These are the activations of a small neural network, seen along a few directions. Each row is one input.
Each table varies a few parts of the input and shows all the possible inputs, shuffled.
Descriptions start from the smaller parts, as in this example, which fits no table here: one of 8 places around a ring, together with either a single point or one of 9 places along a line or (one of 2 separate values, together with one of 6 places along a line).
Shared parts are said once, and a part with two or three values counts as separate values.

Table:
row 1: [-22  -4  30 -38   7  60   7 -30 -16 -21 -51  -8  15]
row 2: [ 34   6  23  -7  16 -52 -57  45 -10  22  -2 -11 -22]
row 3: [-22 -12  -8  32  19 -46  -8  13  16   6  42   8 -38]
row 4: [ 31  42  20 -27  15  -1 -44   4 -37  40  14  -2 -27]
row 5: [-16  21  58  37  22 -38  27  24  -1 -38  -9  28  20]
row 6: [-17 -28  -9  73  26 -13 -35   8 -16 -34  -5  23   6]
row 7: [ 17 -15   8 -14 -26  35  33   8  -9 -29 -52 -30  38]
row 8: [  7   1 -30  75 -22  40  -3  18 -17 -19   8   8  15]
row 9: [-27  61  30  -9  17  29  13 -16  -3 -27  -8  31  14]
row 10: [-17 -44  42 -10  15   3   5  13   4 -27 -55 -20  36]
row 11: [ 27   3   0 -41 -31 -15  55  -8  25  10   0 -26  12]
row 12: [-29  14 -21  46   5  51 -39 -14 -17  -5   9  44   6]
row 13: [ 65  30  -6  -1  -9  -3 -21  30  -8  40  -1 -27  -6]
row 14: [-15 -25  17 -44  -3 -58  20  10  24   8 -14 -14   4]
row 15: [-17  18  10 -76   3  13  16 -50  19   9  -8 -15  -6]
row 16: [-18 -33 -24 -29   1  22  -6 -52 -14  27  14  -5 -40]
row 17: [ -9 -76 -21 -10  12 -29 -19  -7  23  13   6  -8 -19]
row 18: [ 10  14 -43  30 -13  -2  25  13  17  19  50  -1 -14]
row 19: [ 17  48  -1  15 -16   9  39  37  10 -38   7  17  44]
row 20: [ 23 -43 -63 -17 -39  -1  -3  -9  16  22   8 -14   4]
row 21: [-21  24 -12  15   2  -2  -4 -37  -7  23  48  23 -41]
Describe the family of inputs behind these rows.
Answer: one of 3 separate values, together with either a single point or one of 6 places around a ring
Changing only the choice among 3 separate values turns row 6 into row 8. The same change can be made to row 3. Which row results?
Answer: row 18
Change only the choice among 3 separate values in row 13. List by row number the other rows that result.
Answer: row 2, row 4

Table:
row 22: [ 17   1  34 -62  -5  16  19  -1   6  -6 -49 -33  22]
row 23: [ 10   1 -60  47   6  -8 -59   9  -4  55  79  21 -61]
row 24: [ 22   7  33 -92 -31  -4  72  -6  25  -1 -34 -46  31]
row 25: [ -9  47  -9  53   0  41 -14   9 -14 -15  25  35  -1]
row 26: [-22 -16  38 -82 -15  -7  51 -40   9 -14 -39 -28  23]
row 27: [-41 -32  35 -76  -3 -13  39 -59   3 -22 -44 -14  18]
row 28: [ 13 -31 -52  87  -2 -14 -17  32  -5 -14  19  11   6]
row 29: [ -2  68 -15  49  -7  59  -6   9 -15  -1  35  39   1]
row 30: [ 13 -39 -67  75  12 -27 -45  23   0  28  53  10 -33]
row 31: [ -5   5 -17  75   7  13  -4  24  -8 -35   1  22  22]
row 32: [-20 -12  33  32  46 -90 -46  29   4 -29 -10  29  -5]
row 33: [ 17  18 -58  43  -1   8 -51  10   2  68  84  22 -63]
row 34: [  0  -7  29 -89 -18  -3  54 -16  30 -12 -39 -37  26]
row 35: [ -2  -7  48 -60   2  12  16 -24 -13  -8 -53 -23  22]
row 36: [ 38  13  44 -70 -18  12  41  12   7   8 -45 -41  27]
row 37: [ 11 -19 -54  57  14 -24 -51  16   2  38  63  13 -56]
row 38: [-21 -25  44 -51  12   7   3 -42 -20 -16 -58  -9  15]
row 39: [-16  27  -7  62   1  23  -4  16 -11 -27  12  29   7]
Describe the family of inputs behind these rows.
Answer: either a single point or (one of 2 separate values, together with one of 4 places along a line) or one of 9 places along a line
Which of the alternatives is row 32?
Answer: a single point
Change only the choice among 2 separate values in row 34. List by row number the other rows that result.
Answer: row 22

Table:
row 40: [-16  -4  -2   8  18   5 -31 -13 -17   2   6  20 -13]
row 41: [ -5 -19  20 -12   4 -23   9  -5   1 -17 -31  -9  11]
row 42: [ 14  10  -6  43 -17  10  23  21  -9 -34  -4  -5  22]
row 43: [ 18   0   1   6  -6  14  13  13  -1 -13 -19  -3  23]
row 44: [  8  12  34 -57  -3 -15  11   1  15  24  -3 -16  -9]
row 45: [-14 -21   7 -42  12 -13 -18 -40  -6  30   5  -4 -26]
row 46: [ -7  11 -10   4  -7  41  15  -5  -2  -9  -1   6   9]
row 47: [  5  48  23  39   8  17  -5  32  -4 -19  -1  22  11]
row 48: [ 16 -20   2 -56 -10 -12  31 -17  11  14 -18 -29  17]
row 49: [ 13  32  22 -38   2  -4   2   8  11  12  -5  -4  -2]
row 50: [-14  -8  12  48   8  -9   5  12  -4 -50 -20  13  21]
row 51: [-17 -18  18   7  12 -19   6   1   2 -38 -29   5  21]
row 52: [  3   8 -10 -18 -15  32  26 -17  -2   9  -3  -8   1]
row 53: [19 36 21 -3  5  4 -5 22  7 -4 -2  2  2]
row 54: [-19  13  -6  45  19  11 -27  -8 -19 -16  13  31  -5]
row 55: [ -4  17 -58  93   3  -8 -47  18 -14  32  76  47 -32]
row 56: [-14 -40  26 -42   7 -41  16 -17   7  -7 -28 -21   6]
row 57: [-11  26 -19  41 -15  45  13  -3  -1 -32   9  19  20]
row 58: [-18  -6  -2 -22  12  -6 -27 -22 -14  15   3   2 -20]
row 59: [ 37 -65 -76  26   0 -60 -46  38  31  71  69 -26 -66]
row 60: [ -8 -10  -1 -49 -20  23  23 -25   9  21   0 -20  -3]
row 61: [ 14  -3   5 -21 -19   8  15   4  -2   9 -18 -22  12]
Describe the family of inputs behind these rows.
Answer: either one of 2 separate values or (one of 4 places along a line, together with one of 5 separate values)
Start at row 47 and move only the place on the line of 4, one step at a time. The first step leads to row 53. Which rows follow, in order?
Answer: row 49, row 44
Which other rows belong to the same alternative as row 59? List them by row number.
Answer: row 55

Table:
row 62: [  2  46   2  36   1  52  -2  22 -22 -12  10  20  10]
row 63: [-12  41  -1  22   6  47 -11   6  -4   2  17  27  -2]
row 64: [ -5 -23  50 -54 -12 -29  27 -15  20 -46 -47 -22  38]
row 65: [ 14 -11 -61  19 -16  -1 -15   8  14  30  54  -3 -23]
row 66: [-15 -35  43 -67   8 -12  17 -28   6 -27 -55 -38  15]
row 67: [-19  21  17  49  22   6 -29  16 -23 -29 -12  26  13]
row 68: [ 24  41   2  52  -7  47   1  20 -27 -19  -4  29  21]
row 69: [-13   1 -47  19  -6  16   6 -25 -12  29  57  15 -22]
row 70: [  9 -40 -37  47  11 -39 -37  32  10  17  21  -3 -19]
row 71: [ 31  31   6 -56  -1 -14 -17   0   8  71  40 -13 -41]
row 72: [  2  13  15  61  14   3 -20  20 -32 -38 -15  32  26]
row 73: [ 10   0  22 -81 -21  32  44 -21   4   5 -41 -32  25]
row 74: [ 26 -12 -53  33  -7   4 -13  37  16  32  40  -2 -17]
row 75: [-15 -34  28 -77  24 -11  21 -63 -11 -12 -70 -31   3]
row 76: [  2  -7  18 -89 -16  40  42 -51 -11   8 -55 -40  -2]
row 77: [-49  10  -3  24  16  -5 -24 -19 -14 -15  17  37 -11]
row 78: [ 10   0  21 -46  24 -65 -41   2   0  49  22  -8 -44]
row 79: [ 16  25  40 -34 -24   6  80  10  35 -25 -37 -35  25]
row 80: [ 13   3  44 -56 -44  23  53 -12  20 -14 -38 -34  24]
row 81: [ -6 -41 -44  31   1 -42 -37   9   8  16  33   3 -27]
row 82: [-35 -29 -30  33  12 -28 -13 -24 -18  15  33  31 -27]
row 83: [ 40  -6 -48  54 -10   7  -3  47   5  24  30 -11   0]
row 84: [-27  35 -18   9  -3  41 -10 -18  -4   2  32  36 -11]
row 85: [-28  14  14  35  24   2 -34  -3 -11 -16  -1  34  -2]
row 86: [  4  -4  52 -28  -4 -47  43   4  43 -57 -42 -15  51]
row 87: [ 21 -40 -32  63  10 -33 -28  49   0   9  12  -2  -2]
Describe the family of inputs behind these rows.
Answer: one of 2 separate values, together with either a single point or one of 4 places along a line or one of 8 places along a line
Changing only the choice among 2 separate values turns row 70 into row 74. The same change can be made to row 85. Which row results?
Answer: row 63

Table:
row 88: [-31  -1  -4  77  27 -15 -38   8 -21 -35   6  42  -1]
row 89: [ 11  59  10  28 -15  64  25  18 -10 -27 -10  17  36]
row 90: [ 29   8 -60  40 -15  18 -27  16   5  51  64   5 -39]
row 91: [-35  36  -7  55  17  36 -30 -13 -25 -12  25  49 -12]
row 92: [ 11  20  15  52  -7  11  22  44   0 -54 -31   8  47]
row 93: [ -5 -56 -10 -33  14 -60 -27 -18  11  26   9 -21 -33]
row 94: [ -9 -18 -11 -53   0 -14 -19 -38   1  51  27 -12 -43]
row 95: [ 24 -38  12 -57 -10 -38  32   9  25   9 -30 -43  15]
row 96: [ 19   0   8 -79 -20  15  38 -13  21  32  -8 -37   2]
row 97: [-19  27  46 -56  -2  37  29 -40 -16 -20 -39  -1  24]
row 98: [-22 -14  53 -32  14 -17  21 -14  -5 -46 -61  -7  35]
row 99: [ 27 -23 -50  58  -1 -37 -27  41  13  25  47  -1 -29]
Changing only one part turns row 93 into row 99. The same change can be made to row 94. Which row results?
Answer: row 90
Describe the family of inputs behind these rows.
Answer: one of 2 separate values, together with one of 6 places around a ring
Change only the choice among 2 separate values in row 97. List by row number the other rows that result.
Answer: row 98
